Each row below holds a small network's activations on one input, seen along a few directions.
Each table varies a few parts of the input and shows all the possible inputs, shuffled.
A made-up example of a description, with smaller parts first: one of 6 places along a line, together with either a single point or one of 9 places around a ring or (one of 3 separate values, together with one of 5 places around a ring).
Shared parts are said once, and a part with two or three values counts as separate values.
In the rows, 128 means zero.

Other details of the inputs shift rows strongly along three fixed directions, in all tables alike. That doesn't count.

Table:
row 1: [135 165 157  95 193 112 130 122  95  99 154]
row 2: [117 128 130 115 100 141 117 100 169 130 134]
row 3: [ 90 169 156 153 119 163 135  90 180 168 142]
row 4: [137  95 105 124 126 116 101 188 101 109 102]
row 5: [170  72 117 113 135 140 121 173 106 102 123]
row 6: [132 123 118  77  90  58 235 127 151 109 124]
row 7: [147 108 100 127  80 188  90 170 139 157 131]
row 8: [144 100 110 147  76 180 104 154 137 172 103]
row 9: [114 129 134 105  87 129 130 115 169 160 132]
row 10: [130 153 126 100 143  80 163 145 109 113 123]
row 11: [168 101 106 111 134 146 127 164  86 101 133]
row 12: [118  91 116 167  75 186 105 155 136 152 109]
row 13: [106 175 155 128 200  97 138 119 104 110 156]
row 14: [138 158 163 117 197  98 138 121  84 128 120]
row 15: [155 107 105 112 136 137 115 165 126  86 132]
row 16: [111 103 137 123 147  70 160 131 139 104 127]
row 17: [125 127 123  87  94  53 226 143 170 109 101]
row 18: [ 99 141 127 142 106 140 135 129 168 142 142]
row 19: [145  84 103 149 142 129 128 165  83 114 131]
row 20: [103 117 114  92  30 105 189  87 180 139 136]
row 21: [ 98  95 110 102  86  39 208 139 176  97 127]
row 22: [120 128 116 157 130 168  67 121 145 161 141]
row 23: [156  77 116 109 125 119 112 166 112 123 116]
row 24: [150 100  93 115 120 111 108 174  79 123 114]
row 25: [117 161 148 161 164 156 111  78 128 166 146]
row 26: [162 141 168 158 108  50 151 145 141  83 153]
row 27: [143  89  97 169 101 183  94 143 144 160 126]
row 28: [111 166 175 131 207 112 132 138 110 102 125]
row 29: [169  90  89 139 144 131 121 145  92 103 121]
row 30: [117 125 127 135 106 127 128  81 177 140 120]
row 31: [ 88 182 154 154 122 161 141  73 156 171 149]
row 32: [122 107  93 105 101  49 210 149 178  90 129]
row 33: [131  99 105 136 128 130 114 200 105  94 118]
row 34: [131 164 168  93 192 112 129 126 128 100 149]
row 35: [ 88 162 147 148 136 143 104  87 131 161 153]
row 36: [ 99 195 156 141 144 158 105 106 119 157 129]
row 37: [ 94 150 150 153 122 143 115  65 184 174 136]
row 38: [117 162 150 115 180  94 121  89 151 113 135]
row 39: [111 161 135 119  95 133 140 126 167 157 120]
row 40: [ 97 160 171 143 139 145  99  96 142 162 110]
row 41: [ 98 157 174 124 200  94 109 131 109 105 130]
row 42: [141  92  81 156  75 172  91 110 130 149 120]
row 43: [110 109 137 165 117 178  69 138 120 150 115]
row 44: [ 78 176 164 146 138 144 102  87 123 155 138]
row 45: [140 144 171 111 202 113 135 104 127  97 133]
row 46: [168  97 105 118 144 147 117 167 115  87 123]
row 47: [168  95 115 109 140 147 120 176 109  98 127]
row 48: [124 164 159 100 197  97 120  88 106  98 148]
row 49: [155  97  80 127 137 118 101 146  95 100 128]
row 50: [ 97 189 171 115 167 100 145 119 145 123 121]
row 51: [139  83 108 147 127 130 129 176  75 105 113]
row 52: [165 105 141 116 176 136 106 166  95 124 125]
row 53: [149 186 184 192 114 127  90  99 118 137 171]
row 54: [167  84 114 115 135 141 126 156  83 107 130]
row 55: [149 143 128 107 166 132 110 154  86 123 144]
row 56: [162 105  72 130 133 129 115 163  98  92 130]
row 57: [122 147 113 132 108 143 128 110 177 131 132]
row 58: [102 136 134 138  92 129 133 102 129 154 107]
row 59: [168  86 104 124 138 141 123 147  89  96 126]
row 60: [118 171 162 121 120 169 127  97 169 175 135]
row 61: [134 141 172 109 210 104 109  99 119  95 133]
row 62: [113 121  99 160  76 187  95 158 112 145 127]
row 63: [115 180 151 132 121 179 128  62 155 152 143]
row 64: [150  99 143 110 164 130  96 142 105 108 129]
row 65: [151 126 105 144 173 130 120 146  94 115 138]
row 66: [156 101 122 121 168 130  95 128  79  96 130]
row 67: [162 101  86 114 127 138 118 166  94  85 135]
row 68: [110 170 167 104 169  89 125 112 136 138 123]
row 69: [119 100 125 104  92  53 221 150 157 100  91]
row 70: [119 108 115 104  29 110 212 100 178 160 121]
row 71: [117 120 106 163  77 189 113 145 116 149 119]
row 72: [ 90 168 134 147 112 141 117  62 163 176 151]
row 73: [143 166 151 123 219 111 125 112 126  97 132]
row 74: [131  88  83 165  79 166  95 121 129 162 129]
row 75: [114 111 131 126 153  72 159 121 108 106 134]
row 76: [105 130 104 123  33 114 205 121 166 142 101]
row 77: [113 144 132 134  96 145 145 135 156 144 104]
row 78: [136 156 125 145 118 186  96 128 108 173 120]
row 79: [118 104 112  90  76  37 217 121 143 116 101]
row 80: [147 116 140 124 174 119  87 156  91 128 108]
row 81: [138  99 110 132  77 173  95 124 117 172 126]
row 82: [148  98  99 158  95 185  97 125 153 148 117]
row 83: [108 165 174 112 147 155  92  85 153 152 149]
row 84: [125  83 108 142 116 117 121 160  84 108 111]
row 85: [171  99  76 134 137 135 125 158  95  95 121]
row 86: [115 148 176 136 213  99 139 118 121 116 140]
row 87: [108 151 161 123 109 159 116  60 144 164 142]
row 88: [103 122 112  93  32  97 189  97 178 157 131]
row 89: [114 124  93 105  97  45 223 125 163  97 137]
row 90: [133 108 107 160  80 186 102 145 105 162 104]
row 91: [136 130 111 164 128 187  89 133 146 158 134]
row 92: [109 172 162 116 194  90 116 119  85 117 124]
Description of these inputs: one of 2 separate values, together with either a single point or (one of 5 places around a ring, together with one of 9 places around a ring).
Changing only the choice among 2 separate values turns row 26 into row 53. The same change can be made to row 8. Which row results?
> row 14
Changing only the choice among 2 separate values turns row 21 into row 35. The same change can be made to row 5. Which row results?
> row 54
Change only the choice among 2 separate values in row 57. List by row number the other rows that result.
> row 56
Start at row 87 and move only the place on the ring of 5, one step at a time. The first step leads to row 54. Which rows follow, in order?
> row 11, row 1, row 20
Change only the place on the ring of 5 in row 70. List by row number the other rows that result.
> row 6, row 55, row 81, row 88
Start at row 28 and move only the place on the ring of 9, one step at a time. The first step leads to row 3. Which rows follow, in order?
> row 91, row 73, row 46, row 47, row 60, row 17, row 77
Change only the choice among 2 separate values in row 63. List by row number the other rows that result.
> row 46
